Each row below is a small network's average activation on inputs in which a field has the value named, seen along a few directions.
Related values have similar rows: they may be neighbours, one step apart, or belong to one group.
In the rows, 500 means zero.
Random noise pushes rows far along 3 fixed directions. That doesn't count. These rows show it; they differ only by the noise:
[632 462 440 426 560 607 553 556 780 757 508 334 590 574]
[574 315 358 512 582 333 409 599 537 576 462 442 496 566]
[442 455 318 310 557 412 367 635 523 338 552 492 648 535]
[403 463 462 629 379 531 496 447 535 409 470 598 560 411]
[630 273 359 537 612 306 416 608 557 663 444 404 459 593]


Field Laga:
b8: [530 261 399 675 529 197 417 567 359 469 444 635 416 516]
b4: [609 612 609 220 403 747 681 621 945 762 646 346 661 544]
b6: [699 619 455 553 504 499 425 483 463 773 379 500 287 532]
b3: [476 602 500 415 610 410 358 455 259 516 565 534 355 561]
b5: [637 295 570 679 468 470 679 347 578 681 507 469 347 469]
b1: [374 600 721 653 472 715 649 363 534 426 552 494 441 420]
b2: [528 621 680 351 508 635 640 522 582 453 608 401 720 509]
b9: [656 691 535 182 732 692 547 516 651 603 502 186 541 672]
b7: [517 422 496 622 624 280 415 583 128 595 317 506 293 566]
Laga is arranged as a line.
Q: Name the neighbours of b6, in listed order.
A: b3
Q: Name the neighbours of b2, in listed order.
A: b5, b1
Q: Name the neighbours of b4, in listed order.
A: b8

Field Tam:
p2: [437 494 510 472 453 511 509 546 515 469 541 559 602 481]
p1: [539 534 415 145 726 468 397 655 552 501 651 315 533 649]
p7: [594 572 508 558 494 550 476 441 522 731 441 483 395 523]
p9: [510 575 591 437 418 673 640 429 674 484 567 462 579 451]
p4: [613 599 558 524 564 616 590 429 553 713 457 379 465 568]
p8: [474 412 492 522 576 431 514 527 421 412 464 479 462 510]
p6: [594 347 399 468 587 427 476 577 652 604 516 432 565 569]
p3: [447 645 636 607 386 631 566 464 472 495 469 509 507 437]
p5: [539 455 499 629 376 550 562 421 583 600 437 586 467 421]
Tam is arranged as a line.
Q: Name the neighbours of p7, in listed order.
A: p4
Q: Name the neighbours of p2, in listed order.
A: p9, p5
Q: How many steps from neighbour to neighbour lead from p6 to p3, at the fewest?
A: 6
